These are the activations of a small network on made-up records, seen along a few directions, one row for each record.
Records have a field called NEZAD. Each example row is followed by its value.
The word missing means that the record has no NEZAD.
Other fields move the rows too, some of them a lot.
Strong random noise was added to every row along 10 fixed directions; ignore it. To show where, here is one row again and again, with new noise each time:
[  63  -89  385  -47 -225 -455  240 -552  205  -29   10 -491  173   88
  536 -837  -27  230  386 -221   97   23  159   55 -449  269   16 -601
 -362]
[  37  165   85 -481   52 -242  -40   -1 -205   39  104 -370  -38   93
 -112  300 -102   17 -189 -493 -235  -25  210 -202  140  230  216  338
 -111]
[  75 -155  317 -543  -83 -394 -267  187 -518 -183  410    3  269  184
  -89  -22  -33   39 -261 -299   -8 -368   -6   79  -23  -45   72 -197
 -135]
[   4   -9    5  -28   69  -96  267 -320   48 -376  -82  129  324 -107
 -101  -49   63  -13 -169  -90 -426  -21  105   74   36  -22   55 -101
   12]
[ 154  -59  327  240 -249 -274  167   76  183 -130  195 -105 -184  112
  130 -539 -187   39  143 -117  -81   10  -29  202 -244  103  114 -385
  -79]
[ 184  204  489 -409 -546   43  127  852 -628 -337  317  -74  -32    1
 -696 -199   52    5 -658 -158 -342  101 -148 -314 -230 -140  150  119
 -130]
[ -98  269 -223 -123 -310  266  162  -14  -81   13 -357  190  324 -304
 -388  453  -26  -93 -520    3 -101   77 -256  156  252 -110  -76  486
  323]
[-311  303  -97  103 -451  463   47 -136  394   54 -295  -13  260 -201
 -205  168 -445  273 -482   67 -344  384 -119  543   76  117  -53  546
  318]
[ 191    4   93   21   91 -219  153  257 -588 -152  207  334 -256 -110
 -395  361  -38   28 -241 -387 -218 -374  -46  393   85  -32  177 -345
  174]
[ -16 -137 -168  -93    6 -332 -186 -252    3  143   35  142  290   38
  118  255  -48  -86   96   45  333 -330 -258  336  201  -64 -140 -194
  166]
[ 413   18   26   74  224 -454  265  253 -226  -44  181   92 -458  -28
 -124  304  101 -382   83 -404   76 -290  -24 -200  164   -1  278 -161
   34]
[ 171 -119 -163  384   95 -360  396 -229  149 -235  -13  172   54  -21
 -178 -197  321 -156  398  403 -112  -89 -260  -34  -42 -164 -145 -717
   40]

[-119  107  119 -394 -168  375  -54  -22 -437   38  -61   40  275 -336
  -24  285 -114  274 -486 -388   41  -60  162  218  -74   -6  -46  133
  -10]  fifi
[ -95  -33  351 -676 -226   59 -483  328 -214  144  549 -414  414   88
  -73   26  -23  345 -339  198  430  137 -184 -261 -360 -115 -117  -42
 -323]  kani
[-251  -47  299 -421   89   -3 -676  -86  377  310  626 -555  273  278
  474   45 -389  572    9  179  600  230  119  -32 -391  239   26   65
 -363]  nobe
[-214  -79 -273  107  248  -78  -35 -449 -175   90  -56  305  375  -89
   16  334  131  235   56  331  326 -193 -134  383   22  -50 -156 -309
  166]  nor
[-178   42 -129 -433  -25 -200 -414   80 -136  327   80 -369   93  263
  -77  212   28   46  166  217  201   -7 -125 -269   90   74 -178  171
  -94]  kimev
[ -27  -16   76 -379  -63 -318  -72 -214 -142  218  -10 -355  214  118
  264  -83  168   40  157  -80  451  -62   27 -252 -179   97  -20  -94
 -249]  nor
[ 199 -292  313 -248 -113 -407  -70 -131   11 -194  435  220  643 -100
  351 -183  134 -142  -98   93  729 -301 -248   46 -315 -255  -47 -545
 -186]  nor
[ 192   16  300    0 -172   44  234  176 -150 -100   69  -57  -26 -137
   33 -332  232  -11  -72   -4  321   55 -100 -336 -346  -77   11 -216
 -201]  kani
[-188   10  -61 -349  106  184 -440  185   55    3  140  135  421    2
   33  369  -95  -93 -409  186  392   55  -23 -272  123 -131   21  652
  -12]  kimev
[ 483   55  394  190 -420  -52  211  656  156   61  455  108 -157 -343
   40    5   18 -321 -223  109  911   59 -491 -179 -409 -268  101 -228
  -33]  tevi
[  98   35  263  122  179  -38   57  353  -73 -205  372  -52 -372  107
 -228  -24  -24  101  -70  -72 -303  116  220 -175 -216   93  281  -78
 -137]  tevi
[ -53  193  209  164    1  497  105  299  397 -152  255   43   25 -339
 -143  122 -224  279 -481  302   92  540   49 -130 -407  -54  153  185
  -99]  kimev
[-218  146  -29 -528 -740  -73 -517  558 -777  522 -156 -311 -109  377
 -473   11  -47   77  -64   27   88 -228 -476  126  215   11 -344  288
  179]  zotir
[  96  -24 -197  206    2  -54   51  172  112   12  -99  256 -128   68
  -58  128   79 -368  134  169   59 -140 -256  -29  276 -138  -51   19
  226]  kagu
[ -15  316 -166  235  -32  218  348 -113  445   59 -355 -309 -306  -75
 -106  106 -139  -97   73 -112 -431  474  214 -217  103  265  189  559
   59]  gapud
[  -8    2   86 -152 -199  145  134  303 -565 -288 -137  257  -21   28
 -392  -74   63  -43 -372 -344 -590 -204   74  174  197  -78   64   75
  136]  kagu
[-144  -40 -167 -107  332 -119 -382   57   72  211  294 -201  -58  274
  -73  358  -38  125  257  274   97   75   14 -202   65  133  -43   36
  -75]  fifi
[-138 -322   54   67  403  -80 -485 -123 -211  -11  342  565  102   26
  295  417 -395  213 -138 -169  204 -460  129  858  125   21  110 -191
  214]  gapud
[-113  -43  110 -201   55 -215 -602  393  314  106  522 -412 -200  578
   22   38 -419   79   95   36 -141  232  190 -165   34  225  183  449
 -171]  tilag
[-224  236  -67  142 -114  526  154 -178  433 -127 -264 -235  -10 -112
 -130 -262 -155  346 -121  130 -660  512  228   69 -100  165  -56  284
  -16]  missing
[ 303 -118  334  364  320  -37   23  397  192  -69  541  173 -489 -166
  208  142 -276   -6 -108 -213  373  -17   89  107 -259  -58  356 -283
  -73]  belor
[   3   10  -47   44  365  289   71  261  203 -414  347  233  248 -182
 -456  376  162    9 -378  587 -118  358  -39 -414 -157 -292   67    2
  -87]  fifi
[ 344  -76  174 -126  261 -126  422 -514   86 -175   63 -104  243 -495
  543 -119  302   57   96 -235  521  -94  208 -349 -423 -150   16 -639
 -430]  siraf
[-197   93 -447 -121  -49 -110 -332   -1  -70  356 -404   28  -62  325
  -50  356  -31 -390   59  -94   50 -171  -92  -88  651   79  -23  867
  306]  gan
[ -65   31 -235  -21  -73  -30  -13   23  -26  -28  -56  -26   19  141
 -425  224   57  -76   57  173 -462  -41 -192  159  291  -47 -192   46
  225]  kani
[  86  -48  464   96   24  165   95  293 -347 -319  244  195 -246 -142
  -93 -200 -215  213 -414 -399 -295  -45  255  264 -264   12  312 -124
  -82]  belor
[ -69 -102 -234  -85 -368   55 -107 -201 -421  253 -351   85  215  -97
   11 -296  294  129  283  233  286 -353 -357  335   39 -184 -539 -533
  117]  missing
[  56  113  -67  -78  202  -71   64 -503  411  303 -340 -167  -15 -212
  758  245 -210 -216  -18 -593  583  -42  288 -110  153  239  237  562
  -36]  siraf
[-153  266  138   41 -435  379 -229  252  326  469  -16 -309 -266  -71
  142   45 -556  315 -228 -117  245  383  -31  306 -127  257   98  512
   56]  tilag
[ 183 -229  243  380 -244  213  111  273  166 -495 -121  782  185 -150
  224 -474 -123 -495 -376  -99  -16 -252 -110  301   82 -355   69   80
  263]  kegu
[-129    7  -58 -158  -60 -139 -133 -666  472  185 -110 -269  564  -92
  491    1 -132   94  132   25  397   63  -92  147  -23   69 -143   31
  -41]  zotir
[ -23  377 -382  433 -274  523  567   24  206  -74 -759   88 -308 -245
 -523   33   70 -225  -60   18 -800  328  -35  -23  376    7  -49  559
  344]  kegu
[-215 -162 -112  -31  293 -208 -298 -318  -67   82  108  -11  139  234
  101   90   33  197  253  121   33 -178   95  174   39  106  -57 -161
   -9]  tevi
[  57  -50  -98  157  -10 -157  119  -70  118  -36  181   50   59   23
 -219   69  102   62  236  385  -27  -27 -299  197  -94 -116 -174 -537
  104]  nobe
[ 189  110  169  -64  -21  212  311  505 -467 -332  200  348   51 -270
 -603  302  278  -26 -553   93  -39   50 -147 -228 -219 -301  120 -164
   18]  nobe
[-183   90 -129 -279  -74  102   76 -401 -260  140 -360 -209  330 -106
  -72    5  227  194   45   59   13  -20    8 -103  -24   54 -250  -54
  -54]  kegu
[-146  -69   51 -159 -166  155  175 -360 -427 -257 -466  321  382 -236
    9 -189   49   52 -369 -420 -419 -280  140  435  114  -70  -64   -9
  155]  belor
[  82  145   -5  239 -438  137  169  192  363  111 -430  -57 -164   20
  234 -373  -47 -496   53   24  153  250  -93 -346  147   35   60  668
  117]  gapud
[ 138 -275 -252  561    3 -536  122  -22  204  -69 -309  302 -541  487
  165 -484    8 -692  629 -187 -440 -390  -49  201  551   19   77  -59
  324]  gan
[ 323  -12  147   -9  -15  287  147  151   44 -193   11   39 -305 -326
  366 -251    4 -128  -84 -557  -53 -145  295 -146    3 -101   57   -4
 -160]  missing
[ 474  -68   86  196  332 -183  434  404    6 -510  194  177 -330  -15
 -257 -176  466 -499  145   73 -293  -27   60 -781    9 -232  206 -279
 -223]  kagu
[ 285  117  341  -52 -408  174  115  721 -344  -27  148  190 -123 -302
 -151  -67   61 -123 -488  -31  579  -12 -304 -209 -294 -295   61  -21
  -40]  siraf
[-423   27  154 -350  132  176 -332   -2 -622 -136  320   52  342   45
 -437  176  -91  796 -405  144 -347   48  199  376 -310   94  -34 -212
 -132]  tilag
[  44 -165  329 -232 -294 -385 -210 -124  -89  130   88 -269    2  235
  449 -464 -260   34  175 -454  184 -298   74  349  -75  178   -4 -168
  -94]  zotir
[  13  -15  -48  185 -141 -286 -121  219 -106  342  183 -157 -395  222
 -136    8   11  146  372  230  333   13 -325  108 -138   79 -107 -421
   31]  gan

Here are new rows. What is NEZAD for each?
[ 383  285  111  301 -224   33  716  391 -190  -64 -462  -90 -634 -117
  -92 -388  276 -588   37 -417  -48  107   77 -704  104   76  281  429
   22]  kegu
[ 280  133  112   76 -252  128  523 -317  119   50 -305  128  253 -629
  333   66  123 -238 -246 -352  561  -67 -150   81 -113 -107    9  -65
   77]  kani
[  30  -44 -192  358  499   34  213 -483   -4  108 -142  280 -253 -370
  158  483  -99  263  124 -320  -10 -233  205  614   79  123   92 -432
  171]  belor
[-222  288 -102 -111  -90  372   36 -193  270  195 -197 -234  307 -297
   -9  245  -42  299 -208  367  198  481  -48 -187 -204   41 -153  306
  -29]  kimev
[-122   87 -117 -225 -262  -38  -57  -10   67   44  107 -263  308  135
 -354   48   83  120   90  411 -181  122 -319  -48   33  -25 -273 -149
    1]  kagu
[ -48  232  184  -74 -143   42  291 -214 -334  163 -236 -385 -102 -188
   90 -180   11  474   -2 -394   76  176  140  133 -392  206   37 -218
 -194]  siraf
[ -37    8 -179   74 -162  -10  213 -107 -372  -12 -362  240  124 -128
 -230  -60  282  -43   27  210   44 -201 -272  108   39 -185 -229 -264
  135]  siraf
[  57 -123  -81 -191  -70 -254 -249  201   90  -59  226  105  280  134
  -99  141   27 -345  -16  212  183 -157 -274 -144  210 -183  -94  102
   60]  kimev
[ -75  -98  -84  -10    2 -269 -175  -61   12   53   78 -145  -26  338
  -51 -199  111  -21  329  303  -60  -15  -80 -149   23   18  -91 -113
  -85]  gan
[-150  -41  -39 -193 -236   43  244 -273  -98 -466 -389    7  549  105
 -211 -619  420 -223 -116  271 -582  173   38 -470   45 -173  -84  226
 -131]  gan
[  60 -391 -164 -347  453 -376 -487  -56  107  -48  392  160  370  265
  222  370  133 -376  106  139  318 -391  -81 -251  355 -261  -68  -45
  -45]  kani
[ 198 -177   62  125   46  208    3  -33  627 -395   22  317  206 -186
  603 -262  -81 -436 -175  -32  179  -14  112 -299  119 -318   36  373
  -68]  siraf
[-120   73 -260  289  309  245  266 -126  358 -382  -95  150  142  -98
 -336  119  163   66  -96  481 -441  358   71 -257   -6 -137  -31   54
   -3]  siraf
[ -37  254  137  243 -834  290   34  402  206  418 -207 -369 -254  -32
  -72 -558 -131  202  112  401  365  386 -450   41 -333   27 -250    2
  -13]  siraf
[ 136  161 -176  549  170  160  194  211  626   15  229   24 -347 -158
 -206  409 -201   44   16  467   85  425 -176  -19  -70  -53   88    0
  131]  siraf
